cols: F A N K L
[151 126  87 117  98] = K663
[159  92 136 130 125] = K616
[108  85 157 108 141] = K856
[159  92  68 146 116] = K986
down: [125 141 116]  L
dup K856:   [108]
down: [136 157  68]  N

cols: G R J Z
[108 171  99 104]  K395
[72 72 72 72]  K425
[108 171  99 138]  K417
dup K425:   [72]
asked: [108 171  99 138]  K417
step +1: [99]  [100]

cols: H P S V
[166 121 143 135]  K80
[174 173 180 103]  K609
[150  85 113 149]  K962
[ 76 145 147  99]  K653
[137 135 124  76]  K629
[105  87 155 107]  K467
[ 82 167 164 159]  K817
[121  89 165 181]  K981
[115  97 111  73]  K89
step -1: [115  97]  [114  96]
down: [173  85 145]  P
asked: [ 82 167 164 159]  K817

cols: X C Q W Y B U E
[140 137 124 134 139 144 131 153] = K734
[106 152  95 160 138  88 132 140] = K293
[143 113 141 114 137 179 125 151] = K645
[118 135 125 136 119 127 127 110] = K646
[124 114 141 106 102 119 126  80] = K106
[141 103 155  92 124 171 123 143] = K52
down: [140 106 143]  X
down: [125 127 126]  U
step -1: [138]  [137]
step +1: [114 137 179]  [115 138 180]

cols: Sezul vatal nerop getu Bava
[ 85  63 126 119 126] : K186
[118  96 118 131 118] : K53
[ 75  75 123  75  75] : K875
down: [ 85 118]  Sezul
step -1: [118]  [117]
dup K53:   [118]
dup K186:   [126]
down: [119 131]  getu
dup K875:   [75]

cols: Bizaz vok damup bam vaf
[157 133 141 132  73] = K969
[135 137 143 137  73] = K820
[131 148 130 143  73] = K376
[151 145 133 140  73] = K923
[127 124 135 138  73] = K567
step +1: [135 137]  [136 138]
down: [132 137 143]  bam
step -1: [145 133]  [144 132]

cols: safi dav patav Rofe selun
[ 77 132 121 102 106] : K942
[ 92 137  61  98 135] : K898
[ 77 132  77 102 136] : K287
dup K287:   [77]
step +1: [77]  [78]
step +1: [ 77 102]  [ 78 103]
step -1: [ 92 137]  [ 91 136]
step +1: [92]  [93]
step -1: [98]  [97]

cols: zube Rikol fop nivag dazu nufu zigep
[120 127  83 151 122 155 156] = K103
[157 133 188  86 143  81  80] = K796
[124 129 125 129 130 126 128] = K258
[117 122  61 162 124 166 177] = K751
[131 125 134 126 129 131 128] = K18
dup K258:   [129]
step -1: [125 134 126]  [124 133 125]
down: [162 126]  nivag
step +1: [134 126]  [135 127]

cols: bamik tiv Musog tiz fugup rapu
[123 126 132 128 115 128] = K268
[179 115 151 115 115 157] = K369
[121 126 135 129 115 130] = K651
dup K369:   [115]
dup K268:   [128]
asked: [123 126 132 128 115 128]  K268
step +1: [129]  [130]
asked: [179 115 151 115 115 157]  K369
down: [115 129]  tiz
down: [179 121]  bamik

cols: zeti Zuf tulo lun gup Pifo Pefuf fofat
[139 129 151  92 144 139 138 184] : K153
[109 118 133 174 138 117 118 107] : K194
[120 142 162  97 133 139 117  90] : K133
[122 114 146  92 133 121 140 153] : K42
[139 129 151  92 144 118 138 147] : K342
[138 154  98 122  98 141 133 129] : K290
step -1: [142 162  97]  [141 161  96]
down: [151 133 162]  tulo
dup K290:   [98]
dup K153:   [139]
down: [151  98]  tulo

cols: bufiv zep fimut gaz bigu Gupeg fupe
[115 141 130 119 130 135 124] = K957
[141 104 136 109 125 143 132] = K473
[141 104 136 109 124 143 132] = K498
[141 104  85 189 125  66 125] = K157
step +1: [136 109]  [137 110]
step +1: [104 136 109 124]  [105 137 110 125]
down: [130 125]  bigu

cols: zom zovit Vonik femid Fuvi defo genuf Kip nesun
[115 111 127 124 130 158  79 128 178] -> K419
[ 86 131 129 124 134 115 137 128 111] -> K38
[127 121 130 125 131 131 109 128 135] -> K95
[113 102 131 121 136 167  60 129 192] -> K121
[159 132 114 139 102 115 146 125 114] -> K600
[148 119 109 145  98 124 131 124 126] -> K275
[111 145 134 118 137 114 149 129 110] -> K144
[109 117 120 135 115 123 125 127 128] -> K821
[115 100 123 132 122 154  79 127 174] -> K203
[137 142 126 126 120 115 149 128 115] -> K672
[ 98 117 124 131 122 126 121 127 131] -> K93
[121 112 135 117 139 160  71 130 181] -> K430
down: [137 115 122]  Fuvi
step -1: [137]  [136]

cols: zali gufa tumop Rumov Legiv midom ter Varet
[108 102 121 149 131 158 151 135]  K344
[101 152 148 120 143  82 185 104]  K250
[146 146 136 151 146 140 122 146]  K553
[ 79 166 142  98 122 174 153 156]  K699
step -1: [120]  [119]
dup K553:   [146]
step +1: [152]  [153]
down: [185 122 153]  ter

cols: bobi bunog Fikez pubu
[134 131 137 128]  K39
[138 176 111 103]  K317
[162 153 169 122]  K698
[ 97 122  97  97]  K683
[142 112 129 102]  K929
[140 112 164 140]  K573
[ 94 116  78 126]  K555
[143 176 120 105]  K999
down: [ 94 143]  bobi
dup K573:   [140]
dup K683:   [97]
step -1: [122]  [121]

cols: venep kozud dezi mifo bifez dakos zuz Nuru
[166 165 178 166 171 171 161 167] -> K779
[166 165 158 163 169 174 171 160] -> K625
[163 174 164 168 163 166 175 169] -> K757
[165 172 158 158 166 168 176 158] -> K239
[163 164 178 163 163 162 156 160] -> K829
dup K829:   [163]
dup K239:   [158]
step +1: [158 163 169 174]  [159 164 170 175]
asked: [166 165 178 166 171 171 161 167]  K779
down: [171 169 163]  bifez
down: [165 174]  kozud

cols: Tudo Totip vas Gudan kas
[137 106 118 131  87] = K334
[123 178 139 178 103] = K822
[129 141 126 137 123] = K107
[133 135 136 127 120] = K300
[133  95 137 141 154] = K233
[131 125 158 117 147] = K846
[131 112 133 143 128] = K991
step +1: [126]  [127]
down: [120 154]  kas
dup K822:   [178]
step -1: [106]  [105]
asked: [133 135 136 127 120]  K300
step +1: [131 112 133 143]  [132 113 134 144]

cols: fuvu med venar semo vot varaz
[139 145 131 121 109 161] : K637
[137 106 127 115 174 110] : K111
[119 142 123 113  61 144] : K827
[139 100 128 121 101 156] : K903
[139 127 128 132 101 156] : K703
[119 131 123 113  61 144] : K360
[139 139 139 121 101 139] : K729
[118 151 116 117  84 103] : K149
[147 143 129 121 139 132] : K5
[111  92 125 129 123 161] : K823
[108 139 136 122 168 126] : K135
dup K729:   [139]
down: [151 143  92 139]  med
step -1: [101]  [100]
down: [121 129]  semo

cols: tav bipi digot mupi
[ 76 100 112 143]  K572
[167 167 167 167]  K710
[106 108 167 152]  K711
step +1: [167 167]  [168 168]
dup K710:   [167]
step +1: [106 108 167]  [107 109 168]
asked: [ 76 100 112 143]  K572
step +1: [ 76 100 112]  [ 77 101 113]

